These are the activations of a small neural network, seen along a few directions. Each row is one input.
Each table varies a few parts of the input and shows all the possible inputs, shuffled.
Descriptions start from the smaller parts, as in this example, which fits no table here: one of 5 places around a ring, together with either a single point or one of 11 places along a line or (one of 2 separate values, together with one of 6 places along a line).
Shared parts are said once, and a part with two or three values counts as separate values.

Other details of the inputs vary at random and push rows far along three fixed directions, the same in every table; ignore that.

A family of inputs:
r1: [  1   6  10 -10  12 -25  -4  13   6   2 -23]
r2: [ -7  -6  23 -15 -20 -22 -21  15   1 -25 -41]
r3: [-11   4  -9 -21  37  -7   9  21  -4  17  -1]
r4: [ -5  -7   8   4  -9  17  -1 -24 -27  -7   7]
r5: [-12  -6  12 -13  22   0   1  11  -4  -9 -19]
r6: [ 22  -3 -13  12 -31  15  12 -14  29   0  27]
r7: [  4   7   3   7 -13  -5  -7 -23 -25   9   8]
r8: [ -3   6   2 -12  15 -25   1   7   0   9 -20]
r9: [ -8  -6  15 -14  19  -3   0  13   4 -13 -24]
r10: [ -2 -10  23  -8 -37 -11  10 -41  -6 -10 -14]
r11: [ -6  10 -13 -12  35 -17   3  21  -4  22  -6]
r12: [  2   1  20 -13  -7 -36   0  -5  10  -7 -39]
r13: [ -1  -4  30 -21  -6 -23   1  -2  10 -15 -33]
r14: [ 18  -8 -11  29 -29  23   6 -12  27  -7  18]
r15: [ -4   1   8  -4  21 -11  -9  13  -5  -6 -23]
r16: [ -1  10 -12   7   6   4  -3 -10 -28  23  22]
r17: [-10   6  -4 -19  37  -4   3  25  -5  15   1]
r18: [ 16  -1 -32  21 -25  29 -13  22  17   2  37]
r19: [-19  -3  11 -14  23  -4   8   8   0  -6 -15]
r20: [  1  -1  22  11 -32  -8  -5 -38 -14 -18 -12]
r21: [ -1  -9  30 -14  -1 -13  -4   0   7 -28 -38]
r22: [ -2   8 -18   5   5   1   3 -14 -26  26  20]
r23: [ 24   6 -27  24 -13  16   4   4  25  16  38]
r24: [ -3   0  11   3 -11   8  -1 -24 -19 -12   7]
r25: [ -8   4   2 -13  15 -24   5   6   0  12 -21]
r26: [  9  -5 -33  21 -26  31  -7  19  20   5  37]
r27: [ 12  -4 -32  21 -26  31  -9  20  19   4  37]
r28: [ -5   5 -16   4  -6  14 -25   8 -38   6  21]
r29: [  7   4   2  -4 -13  -2  -3 -24 -26   3  12]
r30: [-10  -9  29 -21  -6 -20   9  -5  12 -10 -33]
r31: [-14   6  -8 -11  36 -12   5  22  -3  24  -5]
r32: [ 16   2 -24  -4  18   5  13  35  48  10  15]
r33: [ -7   6  -4 -19  37  -5   1  25  -5  14   1]
r34: [ -9  -1   6  12 -13   2   3 -27 -15  -2   2]
r35: [ -6   4  12 -13  22  -8  -3  12  -2 -12 -14]
r36: [ -3   0   0   4 -18  -8   7 -29 -15  12   1]
r37: [ 15   0 -23  13  22  11   2  40  46   1   6]
r38: [  5   3   2  -4 -13  -1  -1 -26 -25   4  12]
r39: [ -7   2   4  12  -9   4   0 -26 -24   0   7]
r40: [ 24   3 -11  29 -27  14   0 -10  26 -10  23]
r41: [ -1  -9  22  11 -34  -1  -4 -39 -15 -17 -17]
r42: [ 20   4 -19  -2  19   6   5  40  46   5  16]
r43: [ 38 -28  32  11 -65  -5  16   4 119 -60 -43]
r44: [ -3   5   4  12  -9   2  -4 -25 -25  -2   7]
r45: [ -1  -2  10  -3 -16   3   3 -24 -17   2   8]
r46: [-18   4  -4 -13  43   3   6  24  -5   4   0]
r47: [-13   2  11  -6  18 -16   3  10   7  -6 -25]
r48: [  6  -5 -24  12  22  14  11  38  49   6   6]
r49: [ -7 -10  11   3 -13  16   2 -25 -19  -9   2]
r50: [ -7   6  -7   4  12  19   0 -10 -30   5  27]
r51: [-11   4  -7  -4  41  -2  -4  26  -7   9 -10]
r52: [ -3   8 -12   7   6   4  -1 -10 -27  24  22]
r53: [ -3   8  -7   4  13  17  -5  -9 -31   3  27]
r54: [ -9  -3   0   3 -27   8 -20  -9 -33  -4   5]
Description of these inputs: one of 6 places along a line, together with either a single point or (one of 2 separate values, together with one of 4 places along a line).
The inputs of r47 and r34 match in every part but the place on the line of 6. If r41 is changed in the same way as r47 into r34, which row does it become?
Answer: r48
The inputs of r23 and r16 match in every part but the place on the line of 6. If r24 is changed in the same way as r23 into r16, which row does it become?
Answer: r50
Which other rows does r15 become when the choice among 2 separate values takes its other values? List them by row number.
Answer: r21
Which other rows does r10 become when the place on the line of 6 takes its other values? List them by row number.
Answer: r3, r6, r29, r32, r38
Which other rows agree with r13 in the place on the line of 6? List them by row number.
Answer: r7, r8, r20, r28, r37, r38, r43, r53
